These are the activations of a small network on made-up records, seen along a few directions, one row for each record.
After each row come some of the record's fields: BOD, MEZIZ, ZIB, GIPU, GETOD, SAFA.
A field that a record lacks is left out.
The largest differences between rows may come from other fields.
In the rows, 500 means zero.
Strong random noise was added to every row along 2 fixed directions; ignore it. To show where, here is one row again and again, with new noise each time:
[767 369 549 493 564 457 816 435 433 813 405 473 425 544 458 537 530 458
 795 613 279]
[395 484 622 447 301 358 189 453 516 332 488 453 634 523 502 308 609 476
 536 419 336]
[659 426 602 481 501 474 613 457 472 661 406 489 483 540 491 465 551 421
 685 539 317]
[571 357 487 465 381 262 550 393 430 595 519 393 542 525 418 432 577 598
 767 564 241]

[491 433 746 477 404 832 709 499 553 585 407 637 385 510 378 563 412 614
 469 585 648]  BOD=nar MEZIZ=fevov ZIB=tupu GIPU=duvo GETOD=seriz
[485 427 401 487 477 348 506 415 479 485 544 445 538 490 477 484 511 609
 606 483 438]  BOD=nar MEZIZ=fevov ZIB=fidan GIPU=duvo GETOD=goz SAFA=raso
[298 622 389 523 449 358 111 501 475 182 569 517 636 425 595 425 529 463
 325 317 574]  BOD=nar MEZIZ=zaze ZIB=fidan GIPU=zirim GETOD=seriz SAFA=raso
[358 588 514 507 453 582 443 519 494 376 543 578 502 417 458 554 451 584
 315 512 655]  BOD=zol MEZIZ=zaze ZIB=tupu GIPU=zirim GETOD=seriz SAFA=tige
[626 423 387 506 589 347 645 478 473 666 516 382 477 555 505 482 560 484
 674 568 323]  BOD=zol MEZIZ=zaze ZIB=gim GIPU=duvo GETOD=goz
[500 386 157 547 460 121 722 385 385 585 690 356 525 435 406 615 514 760
 692 591 415]  BOD=nar MEZIZ=zaze ZIB=fidan GIPU=zirim GETOD=seriz SAFA=tige
[579 404 669 413 377 583 518 479 507 593 442 521 499 553 435 422 464 484
 649 515 396]  BOD=zol MEZIZ=fevov ZIB=zarat GIPU=zirim GETOD=seriz
[727 504 432 548 662 431 646 536 513 683 426 436 451 573 607 534 570 328
 675 525 373]  BOD=zol MEZIZ=zaze ZIB=gim GIPU=zirim GETOD=goz SAFA=raso
[369 505 432 515 391 482 472 497 510 374 552 508 497 494 457 534 512 679
 480 504 589]  BOD=zol MEZIZ=fevov ZIB=fidan GIPU=zirim GETOD=seriz
[677 472 584 510 514 644 777 562 515 717 378 533 400 584 474 567 515 441
 631 582 455]  BOD=zol MEZIZ=zaze ZIB=zarat GIPU=zirim GETOD=seriz
[686 586 515 497 769 633 616 505 396 644 449 642 438 409 590 622 413 295
 398 444 568]  BOD=nar MEZIZ=zaze ZIB=fidan GIPU=zirim GETOD=goz SAFA=lopof
[469 553 451 437 493 409 284 442 405 378 568 546 579 410 503 469 488 508
 441 405 472]  BOD=nar MEZIZ=fevov ZIB=fidan GIPU=zirim GETOD=goz
[557 473 608 430 427 466 407 460 421 547 469 526 538 493 445 391 525 460
 581 477 351]  BOD=nar MEZIZ=zaze ZIB=zarat GIPU=zirim GETOD=seriz
[303 579 470 476 437 395 231 458 482 258 561 519 598 455 504 404 550 530
 330 392 541]  BOD=nar MEZIZ=zaze ZIB=fidan GIPU=duvo GETOD=goz SAFA=tige
[598 412 457 548 602 568 808 461 510 664 501 492 390 516 465 622 414 580
 579 598 568]  BOD=nar MEZIZ=fevov ZIB=pip GIPU=duvo GETOD=goz SAFA=lopof
[463 538 453 558 550 562 467 586 596 422 499 490 500 556 620 507 471 398
 409 427 639]  BOD=zol MEZIZ=fevov ZIB=diz GIPU=zirim GETOD=seriz SAFA=raso
[582 537 178 575 695 272 522 508 437 524 599 394 532 468 607 573 474 425
 528 471 486]  BOD=zol MEZIZ=zaze ZIB=diz GIPU=zirim GETOD=goz SAFA=raso
[543 459 458 425 514 316 328 429 461 533 594 416 659 409 541 378 466 357
 547 453 302]  BOD=nar MEZIZ=fevov ZIB=zarat GIPU=duvo GETOD=seriz SAFA=tige
[611 560 352 626 699 475 655 590 539 602 478 468 460 504 649 602 494 332
 489 475 547]  BOD=nar MEZIZ=zaze ZIB=diz GIPU=zirim GETOD=goz SAFA=raso
[366 615 590 526 406 646 336 584 617 288 428 585 497 578 546 440 554 485
 357 390 659]  BOD=nar MEZIZ=fevov ZIB=fidan GIPU=zirim GETOD=goz
[555 486 676 465 439 598 405 528 638 493 387 490 509 649 545 332 595 383
 579 445 424]  BOD=nar MEZIZ=fevov ZIB=gim GIPU=duvo GETOD=goz
[419 562 628 484 532 674 443 499 496 447 462 616 507 393 499 535 433 458
 315 486 617]  BOD=zol MEZIZ=zaze ZIB=tupu GIPU=duvo GETOD=seriz SAFA=lopof
[430 500 686 418 437 579 418 459 453 494 450 555 506 450 409 481 491 495
 433 543 469]  BOD=zol MEZIZ=zaze ZIB=momis GIPU=duvo GETOD=goz
[491 626 731 511 463 691 255 635 608 385 357 590 568 523 659 418 525 181
 352 355 518]  BOD=nar MEZIZ=zaze ZIB=zarat GIPU=zirim GETOD=seriz SAFA=raso
[477 512 671 457 479 644 518 496 472 516 431 580 450 475 431 545 495 504
 433 563 528]  BOD=zol MEZIZ=zaze ZIB=momis GIPU=duvo GETOD=goz
[417 509 596 528 388 585 413 561 654 377 428 500 492 652 539 375 619 481
 496 453 541]  BOD=nar MEZIZ=fevov ZIB=gim GIPU=duvo GETOD=seriz
[367 433 407 475 367 326 375 398 388 373 640 466 583 388 392 513 457 733
 501 522 484]  BOD=nar MEZIZ=zaze ZIB=tupu GIPU=duvo GETOD=seriz SAFA=raso
[481 522 577 496 367 517 449 564 556 461 445 493 516 581 482 439 576 489
 542 493 457]  BOD=zol MEZIZ=zaze ZIB=zarat GIPU=zirim GETOD=goz
[459 541 748 432 521 729 443 505 502 506 401 622 481 439 468 514 471 403
 353 518 552]  BOD=zol MEZIZ=zaze ZIB=momis GIPU=duvo GETOD=goz
[508 622 589 535 524 641 401 645 637 415 389 525 491 626 632 447 597 290
 400 418 553]  BOD=zol MEZIZ=zaze ZIB=gim GIPU=zirim GETOD=goz
[565 474 444 477 501 423 582 445 358 593 558 522 487 417 399 556 456 617
 558 541 450]  BOD=nar MEZIZ=zaze ZIB=tupu GIPU=zirim GETOD=goz
[412 494 413 521 458 368 425 461 486 400 525 476 540 492 498 468 564 583
 520 457 488]  BOD=nar MEZIZ=zaze ZIB=fidan GIPU=duvo GETOD=goz SAFA=raso
[673 502 564 518 698 638 710 526 503 725 419 531 419 503 547 570 457 335
 489 540 516]  BOD=zol MEZIZ=zaze GIPU=duvo GETOD=goz SAFA=lopof
[494 377 508 368 446 216 319 318 310 545 630 429 641 297 421 486 405 534
 610 524 255]  BOD=nar MEZIZ=fevov ZIB=momis GIPU=duvo GETOD=goz SAFA=raso
[617 368 474 497 443 386 680 469 559 631 478 380 466 648 460 453 603 583
 765 574 333]  BOD=nar MEZIZ=fevov ZIB=gim GIPU=duvo GETOD=goz
[363 621 477 584 508 676 476 622 595 350 485 568 458 509 556 571 490 522
 290 466 754]  BOD=zol MEZIZ=zaze ZIB=pip GIPU=zirim GETOD=seriz
[692 586 456 591 737 708 712 623 559 651 402 561 377 572 630 587 479 307
 475 493 621]  BOD=zol MEZIZ=fevov ZIB=diz GIPU=zirim GETOD=seriz
[711 509 506 562 651 638 758 599 601 680 399 492 390 640 609 558 522 311
 585 547 508]  BOD=zol MEZIZ=fevov ZIB=gim GIPU=zirim GETOD=seriz SAFA=tige
[554 351 300 561 436 339 718 516 579 602 550 323 469 635 472 492 561 677
 773 585 402]  BOD=zol MEZIZ=fevov ZIB=diz GIPU=duvo GETOD=goz SAFA=raso
[518 384 413 509 374 280 574 449 447 557 590 382 537 467 425 548 480 669
 680 570 356]  BOD=nar MEZIZ=fevov GIPU=zirim GETOD=goz SAFA=raso
[626 504 337 509 629 483 696 481 387 614 526 540 445 456 471 645 459 550
 552 532 525]  BOD=nar MEZIZ=zaze ZIB=fidan GIPU=zirim GETOD=goz
[403 567 500 539 433 597 482 564 547 372 475 573 474 535 508 525 542 561
 407 454 643]  BOD=nar MEZIZ=zaze ZIB=fidan GIPU=zirim GETOD=seriz

Here are new rows. What are their fields?
[379 508 329 556 466 468 595 526 489 436 598 467 468 469 449 624 474 713
 428 552 646]  BOD=zol MEZIZ=zaze ZIB=pip GIPU=zirim GETOD=seriz
[518 580 542 544 689 765 648 582 545 575 416 607 415 463 548 609 435 395
 324 506 688]  BOD=zol MEZIZ=zaze ZIB=pip GIPU=duvo GETOD=goz
[405 549 620 428 474 555 330 445 446 408 499 571 541 374 458 478 468 544
 370 485 496]  BOD=zol MEZIZ=fevov ZIB=tupu GIPU=duvo GETOD=goz
[519 579 628 446 557 666 429 511 489 474 439 636 491 451 544 514 472 397
 380 419 569]  BOD=nar MEZIZ=fevov ZIB=fidan GIPU=zirim GETOD=goz
[516 460 466 534 482 590 789 503 445 610 509 553 388 452 381 682 434 711
 538 639 595]  BOD=zol MEZIZ=zaze ZIB=tupu GIPU=zirim GETOD=seriz
[216 482 656 457 190 591 256 482 578 224 534 543 561 492 392 400 489 727
 387 468 618]  BOD=nar MEZIZ=fevov ZIB=tupu GIPU=duvo GETOD=seriz
[559 648 627 479 649 692 331 589 547 460 407 590 504 506 651 460 478 206
 320 387 561]  BOD=zol MEZIZ=fevov ZIB=gim GIPU=zirim GETOD=goz
[501 487 599 433 443 516 479 466 412 521 517 536 486 448 408 549 468 562
 494 573 462]  BOD=zol MEZIZ=zaze ZIB=momis GIPU=zirim GETOD=goz
[363 744 705 473 558 794 132 597 563 257 417 688 563 376 631 483 426 260
 113 347 700]  BOD=zol MEZIZ=fevov ZIB=tupu GIPU=zirim GETOD=goz
[346 659 612 565 546 799 385 630 635 329 402 625 470 510 594 494 503 395
 204 415 764]  BOD=zol MEZIZ=zaze ZIB=pip GIPU=duvo GETOD=seriz
[498 519 456 550 426 433 492 599 634 454 463 397 493 667 545 435 634 503
 588 497 458]  BOD=zol MEZIZ=zaze ZIB=gim GIPU=zirim GETOD=goz
[511 485 615 474 543 712 605 504 508 550 414 629 432 508 483 513 451 464
 450 473 596]  BOD=nar MEZIZ=fevov ZIB=fidan GIPU=duvo GETOD=seriz
[516 584 540 499 533 532 319 576 594 415 448 483 540 563 652 407 559 296
 460 407 455]  BOD=zol MEZIZ=fevov ZIB=gim GIPU=zirim GETOD=seriz
[732 575 388 490 895 563 602 516 425 698 517 551 487 403 656 595 340 161
 388 433 554]  BOD=zol MEZIZ=fevov ZIB=diz GIPU=zirim GETOD=goz SAFA=tige
[526 470 320 515 570 278 591 411 405 567 612 457 538 409 472 537 503 553
 541 512 429]  BOD=nar MEZIZ=zaze ZIB=fidan GIPU=duvo GETOD=goz SAFA=tige
[454 463 373 587 457 468 647 565 588 495 530 423 451 622 478 502 579 633
 542 536 572]  BOD=nar MEZIZ=zaze ZIB=diz GIPU=duvo GETOD=goz
[400 552 534 581 465 693 548 594 589 378 485 573 430 534 534 601 461 569
 342 487 753]  BOD=nar MEZIZ=fevov ZIB=pip GIPU=zirim GETOD=seriz SAFA=raso
[496 544 393 531 496 330 432 534 559 461 534 388 548 580 564 439 602 419
 523 475 449]  BOD=zol MEZIZ=zaze ZIB=gim GIPU=zirim GETOD=goz SAFA=tige
[485 526 412 526 614 485 488 541 518 512 524 464 512 496 562 475 501 428
 427 464 520]  BOD=zol MEZIZ=zaze ZIB=diz GIPU=duvo GETOD=goz
[481 482 268 533 563 403 641 464 470 517 635 441 480 443 475 615 421 653
 507 571 573]  BOD=zol MEZIZ=fevov ZIB=pip GIPU=zirim GETOD=seriz SAFA=tige
[532 527 545 458 531 559 480 487 415 534 490 561 496 413 470 572 442 462
 472 543 484]  BOD=zol MEZIZ=zaze ZIB=momis GIPU=zirim GETOD=seriz
